A small network was shown many inputs. Here are its activations along a few directions, one row for each input.
In each table, some parts of the input vary, and every possible input appears once, in random order.
Descriptions start from the smaller parts, as in this example, which fits no table here: one of 2 separate values, together with either a single point or one of 9 places along a line or (one of 6 places along a line, together with one of 8 places around a ring).
Shared parts are said once, and a part with two or three values counts as separate values.
In the rows, zero is written as 128.

Other details of the inputs vary at random and push rows far along two fixed directions, the same in every table; ignore that.

Table:
x1: [127 160 129 124 121 109 157 138 116 119 143 101 133 156]
x2: [133 116 109 118 134 112 129 174 139 139 133 106 136 128]
x3: [145 117 110 108 144 113 132 156 143 135 130 100 132 130]
x4: [120 152 123 136 140 104 147 157 145 146 146 124 123 131]
x5: [100  42 178 124 118 136 121  57 131 149 125 119 101 105]
x6: [125 159 121 137 107 112 156 139 121 138 124 108 121 162]
x7: [136 113 119 110 152 122 141 162 127 145 125 114 127 139]
x8: [127 158 135 112 134 111 126 147 116 138 119  92 138 153]
x9: [138 137 118 127 142 124 155 148 131 155 149 124 113 145]
x10: [131 151 131 114 122 110 148 143 128 132 104  98 140 155]
x11: [180 168  67 172 130 170  85 123 116  95 134 212 173 109]
x12: [121 156 123 130 114 109 157 141 108 123 147 107 128 160]
x13: [ 93  77 191 143  91 124 129  64 131 142 143 135  80  89]
x14: [172 165  84 148 143 162  84 108  83  54  94 189 197 127]
x15: [140 144 115 131 128 114 142 156 150 146 155 111 125 130]
x16: [ 79  90 181 150  76 131 114  47 107 151 142 113  94 128]
x17: [130 155 132 127 119 117 152 141 131 129 111  96 134 155]
x18: [129 139 135 119 151 130 146 159 145 133 134 119 114 144]
x19: [129 133 134 106 153 123 141 159 142 136 127 122 119 144]
x20: [ 73  71 174 155  90 122 126  64 136 155 152 141  92 102]
x21: [102  67 172 127  89 144 128  51 142 155 154 127  89 107]
x22: [166 159  82 148 133 165  84 117  77  57  97 194 195 129]
x23: [146 128 117 103 136 116 138 155 147 142 138 107 133 131]
x24: [141 135 107 126 123 118 147 151 140 149 157 115 116 137]
x25: [131 163 127 132 115 112 156 136 128 135 120 103 127 159]
x26: [ 75  84 180 134  83 150 133  47 120 132 123  98 108 107]
x27: [ 77  62 185 133 102 120 117  65 142 148 133 133 109  95]
x28: [143 130 120  96 139 124 139 153 143 145 136 112 128 135]
x29: [173 200  90 165 135 169  78 106  90  87 110 191 177 133]
x30: [ 86  64 194 121 105 132 118  66 137 139 129 135  89 105]
x31: [128 122 127 111 161 119 136 162 138 130 118 114 117 143]
x32: [129 150 127 134 130 106 150 165 126 140 144 128 102 126]
x33: [127 142 116 123 135 111 140 157 157 131 141 112 125 127]
x34: [126 153 133 119 126 114 153 143 118 113 135  95 140 153]
x35: [142 120 113 100 148 120 135 156 139 139 127 104 127 135]
x36: [189 158  87 141 162 178  89 115 110  94 107 212 181 114]
x37: [117 145 115 112 138 121 144 149 115 122 104  81 138 139]
x38: [120 145 127 131 145 109 143 163 147 139 138 119 131 128]
x39: [ 85  52 187 126 113 129 112  68 133 133 121 128  88 104]
x40: [139 137 120 126 133 118 139 162 153 140 147 104 133 127]
x41: [139 112 107 108 135 117 132 166 136 138 132 106 131 132]
x42: [134 147 138 124 140 111 146 168 135 130 132 117 114 119]
x43: [127 126 128 117 141 104 136 179 122 129 119 118 117 120]
x44: [102  66 180 136 104 142 135  49 136 159 149 130  91 109]
x45: [122 144 106 132 124 106 144 155 148 141 153 123 113 134]
x46: [139 131 119 114 135 112 134 161 149 143 139 108 138 127]
x47: [124 142 124 128 141 124 149 158 136 142 145 130 102 151]
x48: [ 88  70 186 138 103 143 129  58 141 146 145 137  80 116]
x49: [173 165  75 145 145 160  79 122 127  80 110 210 182 103]
x50: [167 149  65 151 143 160  73 133 117  76 104 210 180 104]
x51: [125 124 110 115 144 101 130 158 150 128 126 107 128 126]
x52: [138 137 110 118 127 126 148 149 137 151 154 121 111 142]
x53: [133 130 131 116 150 100 136 171 128 126 117 112 118 118]
x54: [147 140 113 120 129 119 146 147 147 145 154 111 121 134]
x55: [112 122 118 124 145 103 132 173 134 138 124 120 133 128]
x56: [146 133 117 116 134 123 143 153 150 139 145 105 128 131]
x57: [ 96  43 170 133  98 126 107  65 143 143 134 112 110  93]
x58: [123 149 126 130 138 116 148 159 133 139 144 132  99 144]
x59: [118 128 120 123 155  98 133 166 140 136 122 113 134 127]
x60: [114  90 130 162  90 198  66  23  80  77  86 195 161  83]
x61: [127 148 133 107 128 108 149 144 115 116 127  98 146 153]
x62: [176 169  82 156 137 164  83 106  96  69  71 190 191 129]
x63: [172 176  86 154 149 167  61 110  84  75  85 184 190 127]
x64: [128 146 137 120 148 121 144 162 142 130 133 121 110 137]
x65: [137 114 110 100 138 124 134 165 133 142 129 111 126 137]
x66: [124 134 122 119 119 110 142 154 118 128  98  97 137 157]
x67: [121 106 140 157  92 199  71  11  90  81  92 197 164  82]
x68: [121 125 127 112 149 114 134 174 129 130 120 121 113 138]
x69: [119 170 117 124 124 127 159 142 119 132 128  93 128 143]
x70: [158 192  72 166 123 182 101 107  86  81 108 193 173 122]
x71: [134 142 137 111 142 104 141 169 132 133 125 119 119 119]
x72: [ 87  77 190 139  99 134 127  59 138 143 145 139  77 108]
x73: [120 142 125 117 132 111 121 159 106 134 113  90 136 154]
x74: [127 148 112 127 130 106 144 151 155 138 150 118 118 130]
x75: [101  60 177 122  93 148 124  56 144 149 145 121  97 103]
x76: [143 135 128 117 153 129 152 150 140 146 138 113 124 138]
x77: [130 113 153 175  94 192  53  11  90  88 105 197 158  96]
x78: [122 118 125 111 152 122 136 171 132 132 121 120 116 146]
Each input here is: one of 6 places along a line, together with either one of 4 separate values or one of 9 places around a ring.
Question: Changing only the place on the line of 6 turns x62 into x25. The same change can be made to x35. Which row results?
Answer: x21
Question: Which other rows does x59 become when the place on the ring of 9 takes its other values? List them by row number.
Answer: x3, x5, x31, x35, x39, x51, x53, x57
Question: Which other rows does x13 become when the place on the line of 6 takes its other values? List them by row number.
Answer: x32, x42, x43, x53, x71
Question: List by row number the other rows that have the place on the line of 6 in common with x47.
Answer: x6, x9, x11, x12, x16, x20, x24, x32, x45, x52, x58, x70
Question: Which other rows does x26 become when the choice among 4 separate values takes its other values? List them by row number.
Answer: x17, x34, x77

Table:
x79: [147 185  90 140 141  99 150 203 117 126 136 147 135 165]
x80: [107 104 148  91 107 115 169 130 113 130 110  60 115 144]
x81: [157 132 133 170 129 174  92  52 135  91 122 226 143  96]
x82: [ 90  67 194 121  88 123 108  53 114 155 106  80 107 125]
x83: [172 183  99 120 172 133 155 194 149 143 146 139 133 135]
x84: [153 190  86 110 172 112 139 202 115 120 106  77 167 183]
x85: [157 116  93 123 151 155  95 154 132 111 121 170 141 128]
x86: [143 121 130  98 171 118 148 180 152 152 127 105 127 125]
x87: [165 213  99 128 137 120 137 174 113 138 122 106 148 171]
x88: [130 178 125 159 130 138 119 141 118 101 127 167 145 118]
x89: [ 77 100 140 123 121  94 138 150 138 143 109  87 103 118]
x90: [ 79  84 197 101 119  91 136 116 141 139 127  82  92 111]
x91: [113  76 149  89 144 112 145 146 158 169 137  92  92 122]
x92: [103  49 146 101  86  92 139 107 172 169 159  49 125 103]
x93: [169 165 103 109 185 108 140 197 153 115 110 128 146 142]
x94: [173 122  82 173  85 177  70  43 135  97 150 202 184  75]
x95: [148 173  94 147 117 174 111  83  95  89 118 181 170 139]
x96: [157 143  95 141 137 157 113 145 138 123 148 177 125 135]
x97: [ 54  77 176 155  78 114 137  72 140 154 136 113  74 101]
x98: [147 157  90 124 157  92 134 210 111 117 111 133 149 157]
x99: [148 117 109 178 121 177  81  68  94  99 141 218 131  98]
x100: [118  93 136 138 102 176  88  35  92  88  95 169 162 116]
x101: [ 57  61 204 126  99 109 123  81 128 134 120 102 100  97]
x102: [ 99  77 141 107 137 100 140 149 122 154 142  91  93 130]
x103: [142 148 122 177 108 187  78  38  93  91 114 189 167 126]
x104: [165 210  80 113 138 126 184 196 110 114 127  93 144 171]
x105: [114 104 148 106 129 115 162 135 162 181 164 105  77 129]
x106: [ 97 139 173 117 122  93 153 130 142 140 152 100  90 126]
Question: Describe the family of inputs behind these rows.
Answer: one of 2 separate values, together with either a single point or one of 4 places along a line or one of 9 places around a ring
Question: Changing only the choice among 2 separate values turns x92 into x94. The same change can be made to x102. Which row results?
Answer: x99
Question: Which other rows does x82 become when the choice among 2 separate values takes its other values? List them by row number.
Answer: x87
